A small network was shown many inputs. Here are its activations along a few directions, one row for each input.
Each table varies a few parts of the input and shows all the possible inputs, shuffled.
A made-up example of a description, with smaller parts first: one of 5 places around a ring, together with either a single point or one of 9 places along a line or (one of 2 separate values, together with one of 6 places along a line).
Shared parts are said once, and a part with two or three values counts as separate values.
(in the rows, 128 means zero)

Other details of the inputs vary at random and push rows far along three fixed directions, the same in every table; ignore that.
To show where, the next rows are all for the same input, with only those details redrawn:
[132  98 164 116 192 123 136 143 129 190 104]
[160 165  75 163 125  90  72 105 144 177 100]
[136 108 146 134 183 114 123 135 137 188 102]
[131 128 137 154 161 105 138 130 136 135 109]
[136 180 103 158 111 102 132 120 125  99 118]
[120 116 169 125 174 123 169 148 121 133 115]
[124 235 110 125  64 115 174 141  87  31 138]
[128 173 103 197 111  88 150 111 137  52 121]

A family of inputs:
r1: [101 157 125  81 120 136 168 163 112 117 132]
r2: [114 130 143 210 149 109 130 120 162  57 121]
r3: [198 176  71  78  10 115  59 133 122 163 147]
r4: [131 117 148  37 141 149 160 141  89 167 164]
r5: [111  70 132 114 182 134 153 121 158 192 116]
r6: [ 93 116 135 210 137 106 120 121 153  73 137]
r7: [102 172 181  95 126 142 222 170  82  50 139]
r8: [106  75 182  94 187 126 193 165 112 104 165]
r9: [120 106 107 162 131  95 157  84 133  68 130]
r10: [105  43 179 120 189 152 173 113 123  95 132]
r11: [ 85 107 172  97 167 156 155 172 137 114 133]
r12: [150 181  74  91  76 150  95 100 103 125 167]
r13: [120 142 103 140 102 153 105  97 118 160 136]
r14: [135  96 126 170  69 115 159 139 186  78 117]
r15: [164 116  90 177 159 136  18  92 169 218  95]
r16: [139  86 119 203 177  96 135  78 176 147 107]
r17: [168  87 152  60  85 131 105 150 116 173 111]
r18: [106  64 102 214 170 125 136  81 198 103 121]
r19: [139 190  88  88  69 153  72 119  84  93 137]
r20: [176 140 122 155  56 112 112 123 158 130 102]
r21: [126  45 156 137 203 153 102 128 153 154 151]
r22: [145 146  95 115 124 115  53 128 132 149 153]
r23: [133 119 146  23 151 134 115 158  73 193 120]
r24: [106 142 142  91 126 134 140 156  91 172 134]
r25: [132 128 113 196 136 133 131  79 155  95 122]
r26: [ 88 136 165  98 114 148 209 140  86 103 153]
r27: [112 173 114 141  86 111 124 127 107   9 143]
r28: [168 104 101 153  62 108  58 120 162 222 102]
r29: [110 150 128  66 122 190 112 157 110 150 133]
r30: [115 147 145  76 116 186  94 152  87 185 138]
What is each input in this table made of? -> one of 5 separate values, together with either a single point or one of 5 places around a ring
Changing only the choice among 5 separate values turns r24 into r8. The same change can be made to r6. Which row results? -> r22
Change only the choice among 5 separate values in r15. List by row number the other rows that result. -> r19, r21, r29, r30
Start at r25 and move only the place on the ring of 5, one step at a time. The first step leads to r15. Which rows follow, in order? -> r2, r7, r16
List by row number the other rows that have the choice among 5 separate values in common with r10. -> r9, r17, r19, r23, r27

A family of inputs:
r31: [124 199 120  69  94 156 126 152  93 110 124]
r32: [134  49 160 161 177 104 110 113 168 156 120]
r33: [128  96 142 104 128 143 144 123 115 155 127]
r34: [152 187  89 140  48 129 102 110 112 105 119]
r35: [114 118 160  62 118 143 133 152 111 182 138]
r36: [ 98  85 126 166 174 120 142 118 167 121 117]
r37: [132 162 144  65 124 169 113 143  80 183 117]
r38: [148 137 122 144 109 135 102 129 151 153 124]
r39: [124 129 114 136  91 132 138 115 124 130 127]
r40: [102 168 140  95 115 161 174 148 103 100 160]
r41: [158 215  57 152  63  79 118 130 106 104 125]
r42: [125 128 121 138 105 136 145 126 145 121 147]
r43: [123 140 126  80 131 153 124 123  91 174 127]
r44: [128  84 139 103 142 134 131 149 120 160 137]
r45: [143 127  68 141 102 110  73 107 167 178 108]
r46: [121  65 132 147 152 121 124 140 150 167 128]
r47: [140 197  74 146  80 120  83 128 109 107 131]
r48: [ 95 127 154 163 147 134 174 141 145  50 118]
r49: [114 133 175 119 102 156 181 149 106  86 123]
r50: [ 87 118 137 179 140 105 158 114 147  74 143]
r51: [138 132 121 115 109 129 129 130 134  98 121]
r52: [122 144 115 146 122 125 144 100 109  76 132]
r53: [110 160 138 150 117 119 124 130 128  96 127]
r54: [150 233 124  50  74 141 175 160  75 125 148]
r55: [117 112 124 169 108  96 141 106 152  76 145]
r56: [139 151  59 143 114 112  54 115 132 197 123]
r57: [152 152  65 117 127 114  57  98 137 170 110]
r58: [136 156 123 158 113  99 184 115 114  95 113]
r59: [129 149 114 149 132 126 141 108 128  74 150]
r60: [165 115  84 141 113 112  71  86 136 176 110]
r61: [128  92 127 162 174 117 110 126 138 133 126]
r62: [119 113 116 142 153 105  96 104 143 159 130]
r63: [124 119 124  86 151 142 112 146 101 180 136]
r64: [129 168 106 155 110  89 179 126 139  60 113]
r65: [124  73 178 117 159 143 148 167 125 140 127]
r66: [124  92 129 146 179 132 124 113 152 159 138]
r67: [145 184  99 146  97  69 123 113 130 126 120]
r68: [154  85 126 176 153 121  93 112 179 169 120]
r69: [127 125 156  82 153 161 132 133  91 163 121]
r70: [125 145 143  81 100 156 172 144 107 102 161]
r71: [143 122 110 125 109 117 119 131 117 108 139]
r72: [111  98 126 160 125 115 172 119 159  53 133]
r73: [101 132 197  99 110 144 182 166 110  79 139]
r74: [115 143 172 105  96 135 163 152 110  77 142]
r75: [104  90 134 162 164 131 141 109 139 148 119]
r76: [111 137 122 196 130 115 135 134 139  68 127]
r77: [118  92 139 194 136 113 149 126 182  72 107]
r78: [145 128 148  69 113 157 126 136  92 167 121]
r79: [168 125  79 140 109 109  52 118 137 181 118]
r80: [121  97 155  85 176 145 136 153  98 153 137]
r81: [151 117 140  73 134 151 122 135 117 169 142]
r82: [135 152 141  96 141 161 105 147 120 186 126]
r83: [140 104 122 178 173 124  91 108 168 164 121]
r84: [139 199  90 118  86 112  79 110 107 119 135]
r85: [129 140 121 147  97 124 140 131 146  69 119]
r86: [124 118 173  79 173 167 150 151 108 150 144]
r87: [125 119 138 139 112 104 145 115 131  71 144]
r88: [130  76 182 115 167 150 166 144 137 124 142]
r89: [119  85 189  93 152 157 153 183 113 156 124]
r90: [114  95 161 155 176 117 116 124 148 143 120]
r91: [ 98 109 123 163 154 118 166 115 150  61 132]
r92: [139 116 138  53 130 148 127 143 114 156 123]
r93: [124  88 138 141 180 106 105 106 143 151 127]
r94: [140 139  95 124 141 123  82 113 140 153 109]
r95: [130 133 120 164 136 130  99 111 135 155 101]
What is each input in this table made of? -> one of 5 separate values, together with either a single point or (one of 2 separate values, together with one of 6 places along a line)
Changing only the choice among 5 separate values turns r90 into r47. The same change can be made to r50. Which row results? -> r56
Changing only the choice among 5 separate values turns r87 into r60. The same change can be made to r67. Which row results? -> r58
Change only the choice among 2 separate values in r73. List by row number the other rows that result. -> r53
Change only the place on the line of 6 in r85. List by row number the other rows that result. -> r45, r51, r72, r77, r92
Change only the choice among 5 separate values in r46. List by row number the other rows that result. -> r35, r39, r42, r45
List by row number the other rows that have the choice among 5 separate values in common with r81. -> r38, r40, r42, r54, r59, r66, r68, r70, r82, r83, r86, r88
